A small network was shown many inputs. Here are its activations along a few directions, one row for each input.
Each table varies a few parts of the input and shows all the possible inputs, shuffled.
Descriptions start from the smaller parts, as in this example, which fits no table here: ring(8) and (point or line(11) or (values(3) and line(6))).
Shared parts are said once, and a part with two or three values counts as separate values.

Table:
x1: [-11  20  22   9  15 -39 -21  -8   3  40 -43  23]
x2: [ 37  15   8   3  48 -29   1  30 -20   3 -50 -51]
x3: [ 19  40 -25 -36  45  15   4  18 -10 -54   2 -51]
x4: [-32 -45 -18   4 -51  12 -24  11 -36  66 -47  30]
x5: [-42 -83 -10  21 -47  40 -12 -19   6  13  20  16]
x6: [-26 -13  44  20   9 -11  -6 -36  44 -20  31  12]
x7: [-35  45 -13 -33   1   3 -13 -18  21 -21   9  25]
x8: [ 29 -16  23  16  48   0   8   0  15 -47  23 -67]
x9: [ 42  21  13  21   2 -39  26  20 -22  44 -26  13]
x10: [ 28  46 -20 -23  -7   5  27  10  -4 -15  27  16]
x11: [ 36 -14  33  33  -2 -13  31  -8  20 -16  50   3]
x12: [-46 -15 -57 -36 -60  56 -23  -1 -17   6   5  30]
The inputs of x12 and x5 match in every part but one. If x7 is changed in the same way as x12 into x5, which row does it become? -> x6
What is each input in this table made of? -> values(3) and line(4)
Start at x2 and move only the line(4) part, one step at a time. The first step leads to x9. Which rows follow, in order? -> x1, x4

Table:
x13: [ -1   4 -38  -6 -68  29 -18  -2 -11  43  25  77]
x14: [-20 -73  11  21 -32  17 -49 -36  14  42   9  15]
x15: [ 35   8   8  18  26   0  20  13   8 -23   6 -26]
x16: [-27  22  -2 -36  15   3 -15 -17  11 -27  21   7]
x17: [  1  13   7 -10  17  24   8  -7   9 -51  47 -27]
x18: [ -2  14  -9 -10  14 -22  -9  -9  21  -4 -11   6]
x19: [-12  12  -1 -31   9  -9  -9 -14  25 -20   0   9]
x20: [ 15  38  29  14  17 -38   0  16 -15  31 -33  -8]
x21: [ 28  -1  -5   9  24  -6  15   8  12 -34  20 -26]
x22: [ 46   3  14  12  32 -17  27   4 -12 -11  -1 -30]
x23: [-70 -63  13  31 -42  13   3 -12  -9  20  -8  28]
x24: [  3  29   7  10  20  -8  -5   2  15   7 -25   6]
x25: [-32 -35 -61 -34 -35  46 -32  21 -46  26 -49 -18]
x26: [-47  -2 -17   9 -70  17  28  -1 -12  34   5  42]
x27: [ 22  -6   6 -17  15   6  12   6  18 -51  29 -22]
x28: [ 47  11  23  17  32 -33  21  29 -21   0  -1 -34]
x29: [ 14  27  16   5  25 -24   1  -3  -8  17 -34   2]
What is each input in this table made of? -> point or line(4) or (values(2) and line(6))
Which other rows does x17 become when the values(2) part takes its other values? List them by row number. -> x16

Table:
x30: [-48 -55  -4   5 -49  34 -42 -33  18  18  27  43]
x31: [ 30  23  12  -2  56  -4  10   1  20 -63  20 -60]
x32: [ 65  44  28  20  30 -48  31  19   2  -2  -9 -11]
x33: [ 51  34  29   6  54 -39  20  17  -7  -3 -19 -28]
x34: [-53  30 -67 -66 -50  47 -28  -1  -6 -15   7  48]
x35: [ 42  26  19   2  66 -36   7  24 -10 -14 -32 -51]
x36: [ 23  18  11 -11  58  -5   5   2  20 -64  12 -72]
x37: [-39 -51 -33  -1 -80  34 -21  12 -48  73 -25  30]
x38: [-38  42 -65 -53 -46  27 -27  12 -27  39 -45  54]
x39: [ 46  31  23   7  63 -38  16  21  -9  -8 -23 -37]
x40: [ 35  27  21  -3  48  -7  24  -5  20 -50  37 -35]
x41: [-67 -32  13  23 -48  -9 -13 -25  -5  64 -29  58]
x42: [ 47  38  21  10  25 -18  32  -1  32 -45  50 -19]
x43: [-80 -41  13   9 -52  22 -13 -36  22  16  20  54]
x44: [-43 -71 -31  22 -70  22  -9  -2 -20  70 -33  52]
x45: [-55 -81 -31   7 -75  49  -9 -13   4  21  17  47]
x46: [ 37  25  16  -1  68 -35   2  25  -8 -17 -39 -63]
x47: [-35 -44  -4  19 -45   4 -43 -21  -8  67 -21  49]
x48: [-49 -64 -35 -14 -86  63 -18  -1 -29  20  20  28]
x49: [ 32  28  16   3  54  -5  19  -2  21 -56  31 -46]
x50: [ 41  36  19   8  37 -13  29  -6  25 -48  44 -24]
x51: [ 57  39  27  11  44 -45  27  16  -5  -3 -11 -15]
What is each input in this table made of? -> values(2) and (point or line(4) or line(6))
The inputs of x33 and x40 match in every part but the values(2) part. If x38 is changed in the same way as x33 into x40, which row does it become? -> x34
Which other rows does x31 become when the values(2) part takes its other values? List them by row number. -> x35
Which other rows does x36 become when the values(2) part takes its other values? List them by row number. -> x46
